A small network was shown many inputs. Here are its activations along a few directions, one row for each input.
In each table, some parts of the input vary, and every possible input appears once, in random order.
A made-up example of a description, with smaller parts first: one of 3 separate values, together with either a single point or one of 11 places around a ring or (one of 5 places around a ring, together with one of 6 places along a line).
Shared parts are said once, and a part with two or three values counts as separate values.

Other details of the inputs vary at random and push rows far along two fixed directions, the same in every table; ignore that.
These rows show it; all are for the same input, with only those details redrawn:
[ 0.04  0.65  2.20 -0.82 -0.81 -2.06  2.92 -1.19 -0.62  0.54  0.22  1.02]
[ 0.16  1.26 -2.18  1.07  2.40 -0.27  1.50 -1.09  2.37  3.32 -5.99 -4.67]
[ 0.14  0.10  1.36 -4.35  1.43 -3.88  0.78  0.66 -2.39 -3.64  2.42  2.29]
[ 0.11  1.23 -2.11  0.93  2.60 -0.58  1.15 -0.78  1.73  2.90 -5.42 -4.37]
[ 0.17  0.68  2.38 -0.91 -0.87 -2.11  2.88 -1.24 -0.67  0.24  0.34  0.98]
[ 0.24  0.59  0.29 -4.31  2.07 -3.75 -0.08  0.87 -2.05 -3.68  1.47  1.05]
[ 0.16  0.47  4.02  2.62 -3.78 -0.12  5.44 -3.36  0.97  4.37 -0.99  0.74]
[ 0.46  0.33  5.65  0.41 -4.37 -1.64  4.93 -2.48 -1.12  0.92  2.84  4.05]

A family of inputs:
R1: [-1.11  0.46 -2.25  0.07  1.93  2.67 -4.08  1.21  1.99  2.44 -2.73 -3.66]
R2: [ 0.55  1.32 -3.30  0.16  1.70 -0.87 -1.04 -0.24  1.20  3.77 -4.86 -4.60]
R3: [-1.07  2.07  0.80  3.08 -4.71  0.98  3.81 -1.59  0.15 -0.50 -0.61 -0.31]
R4: [ 0.29  1.84 -0.86 -3.78 -2.38 -2.63 -1.33  2.97 -2.76 -6.56  3.59  1.32]
R5: [-2.23 -0.78  3.51  1.84 -2.04  2.76  1.16 -1.87 -0.71  1.43  0.95  1.17]
R6: [-0.85  0.42 -2.11  2.50  1.46  1.85 -2.48 -0.27  3.69  5.16 -3.58 -5.60]
R7: [-0.76 -0.55 -4.18  1.73  2.40  4.59 -0.11 -0.78  2.70  2.48 -5.22 -3.52]
R8: [ 0.34 -2.29  3.07  0.55 -4.54  3.17  2.68 -0.94 -0.76  0.43  2.88  4.18]
R9: [-0.22  2.04 -1.46 -2.61  0.37 -1.99  0.13  2.80 -1.34 -6.36  0.61 -1.00]
R10: [ 1.01 -1.64  2.74  2.20 -4.48  1.73  2.93 -0.58 -1.10  0.71  2.48  5.41]
R11: [ 0.68 -0.11 -0.08  3.70 -0.85  3.18  2.42 -0.45  2.35  2.52 -2.80  0.56]
R12: [ 1.73 -0.17 -2.41 -2.84  3.05 -2.25 -3.39  2.63 -2.06 -3.63  3.32  1.64]
R13: [ 0.40  0.36 -4.54 -0.78  1.94  3.52 -3.24  1.39  3.04  1.99 -2.92 -2.43]
R14: [-1.03  0.10  4.66 -0.69 -4.16 -2.33  4.18 -3.22 -2.68 -0.03  4.17  5.16]
R15: [-1.16 -1.52 -1.83 -2.11  3.99 -1.30 -3.47  2.11 -1.08 -1.81  0.12 -3.16]
R16: [ 1.34 -0.48 -2.33  0.32  2.34 -0.49 -1.06  1.08 -1.04 -0.63  0.00 -0.55]
R17: [-1.02 -1.23  2.20 -6.16  2.93 -1.58 -2.71  2.93 -3.49 -7.35  5.26  3.19]
R18: [-0.03  3.44 -3.74 -0.75 -1.31 -0.38 -2.13  2.09  1.33 -1.89 -1.27 -3.24]
R19: [-1.14 -0.76 -0.67 -0.86  4.58 -0.51 -1.89  1.22  0.56 -1.36 -0.79 -3.63]
R20: [ 1.51  1.00 -3.71 -3.35  3.54 -2.11 -4.41  2.76 -0.79 -3.13  2.92  1.33]
R21: [ 0.31 -1.33  2.18  1.35 -2.12  3.89  2.96 -1.06  1.38  1.23  0.01  1.74]
R22: [ 0.30 -0.24  2.26  5.40 -2.93  1.78  4.14 -3.62  0.51  3.99  0.86  2.00]
R23: [-1.01 -0.37 -1.94  0.04  2.62  2.44 -3.79  1.38  0.84  1.70 -3.14 -4.10]
R24: [ 0.16  0.76 -1.49 -2.73  3.28 -2.62  0.19  0.57 -0.33 -1.10 -1.89 -1.73]
R25: [ 1.27  0.43 -2.21  3.33  3.10  1.40  0.56 -0.17  2.22  1.98 -3.30 -2.68]
R26: [ 0.40 -0.68 -0.89  0.64  3.69 -0.92 -1.93  0.57  0.95 -2.03 -1.43 -1.54]
R27: [ 1.15 -0.52 -3.80 -0.66  2.10  1.02 -2.70  2.31  0.51 -0.19 -1.51 -0.21]
R28: [ 0.39 -0.63  0.80 -2.82  0.22 -2.99 -4.12  1.11 -1.02 -3.91  5.01  3.99]
R29: [-1.25 -1.58  4.83  3.65 -4.46  3.82  1.86 -2.00 -0.25  4.05  0.33  0.66]
R30: [-2.33 -1.37  1.42 -2.02  1.90 -1.73 -1.19 -0.09 -2.16 -2.79  3.48  0.75]
R31: [ 0.75 -1.37 -1.35 -6.04  1.25 -0.05 -3.26  3.20 -2.44 -5.50  4.62  3.29]
R32: [ 0.30  0.77 -2.78  1.23  1.23 -0.16  0.81 -0.90  1.13  4.11 -5.52 -4.81]
R33: [ 0.33 -1.10 -2.06  3.21  2.22  0.30 -2.11 -0.33  1.73  1.69 -4.14 -3.80]
R34: [ 0.40  1.45  2.32  0.14 -4.37 -1.09  1.61 -2.20  0.46  3.57  1.33  2.11]
R35: [-0.70 -1.63  3.90  4.18 -2.67  0.06  1.60 -3.51  0.15  0.85  1.90  3.08]
R36: [ 1.14  0.23  2.28  4.15 -5.83  3.25  2.57 -1.92  2.16  4.88  1.08  4.43]
R37: [-0.34 -0.59 -1.19 -0.11  0.55  0.83  0.54  0.38 -1.08 -1.69  1.03  3.05]
R38: [ 0.04  1.26  2.39  2.86 -7.01  0.60  3.65 -0.50 -0.70 -0.38  0.96  0.70]
R39: [ 0.88 -1.55  1.51 -1.47  0.09 -2.52 -3.18  0.68 -1.53 -3.22  3.94  3.06]
R40: [-0.90 -0.81 -1.31 -1.18  2.71 -0.89 -3.70  1.46  0.01  0.08 -0.06 -3.34]
The inputs of R38 and R18 match in every part but one. If R15 is changed in the same way as R38 into R18, which row does it become? -> R6
The inputs of R7 and R31 match in every part but one. If R30 is changed in the same way as R7 into R31, which row does it become? -> R40
Describe the family of inputs behind these rows. -> one of 5 places along a line, together with either one of 2 separate values or one of 6 places around a ring
Which other rows does R26 become when the place on the ring of 6 takes its other values? List them by row number. -> R11, R17, R19, R21, R25
Which other rows does R29 become when the place on the line of 5 takes its other values? List them by row number. -> R1, R5, R17, R23

A family of inputs:
R41: [-0.72 -1.24  5.44 -1.02 -2.19 -2.65  0.30 -1.17 -2.40 -1.91  5.71  3.72]
R42: [-0.18  1.57  1.15  2.97 -5.06  1.88  1.56 -1.32  1.88  3.98 -1.53 -1.55]
R43: [ 0.33 -0.88 -6.47 -6.44  8.12 -1.03 -6.22  4.66 -1.51 -5.72  0.10 -0.88]
R44: [ 1.14  1.69 -0.13  3.32 -3.51  0.41  1.18 -0.92  1.79  2.97 -1.10 -0.45]
R45: [-0.62 -1.19 -5.30 -5.16  7.27 -0.70 -6.96  4.74 -1.68 -6.52  0.85 -1.54]
R46: [-0.57  0.45  0.56  3.82  0.58  0.98  4.94 -3.14  1.78  4.35 -5.64 -3.39]
R47: [ 0.37  2.35 -5.75  1.20  2.48  1.03  1.56  0.94  2.30  1.00 -7.84 -6.29]
R48: [ 1.06  0.92  2.94 -2.04 -4.89 -1.99  1.46 -0.05 -1.89 -1.75  5.38  5.36]
R49: [ 0.14  0.50 -3.42  1.17  4.53 -0.05 -1.36 -0.77  2.57  4.54 -6.36 -5.96]
R50: [-1.10 -0.58  0.68 -4.15  3.00 -2.94 -2.55  1.02 -1.87 -2.65  2.18 -0.22]
R51: [ 0.02  1.40  1.10  3.93 -4.81  1.45  1.09 -1.19  1.75  3.12 -0.97 -1.44]
R52: [ 0.48 -1.32  0.44  3.65 -1.23  3.05  0.72 -1.21  1.56  2.84 -0.48  1.14]
R53: [ 0.05 -1.43  3.35 -1.20 -1.99  0.84  4.05 -0.25 -2.45 -4.01  4.12  6.17]
R54: [-0.65 -1.27  0.96  1.13 -0.94  3.15 -0.41 -0.17  0.45  1.42  0.36  0.63]
R55: [ 0.27 -0.96  4.43 -1.18 -1.35 -3.41  0.64 -1.15 -2.28 -1.65  5.21  4.70]
Describe the family of inputs behind these rows. -> one of 3 separate values, together with either a single point or one of 4 places along a line
The inputs of R45 and R51 match in every part but the choice among 3 separate values. If R53 is changed in the same way as R45 into R51, which row does it become? -> R47
List by row number the other rows that have the choice among 3 separate values in common with R55. -> R41, R46, R49, R50
Which other rows does R52 become when the choice among 3 separate values takes its other values? List them by row number. -> R44, R55
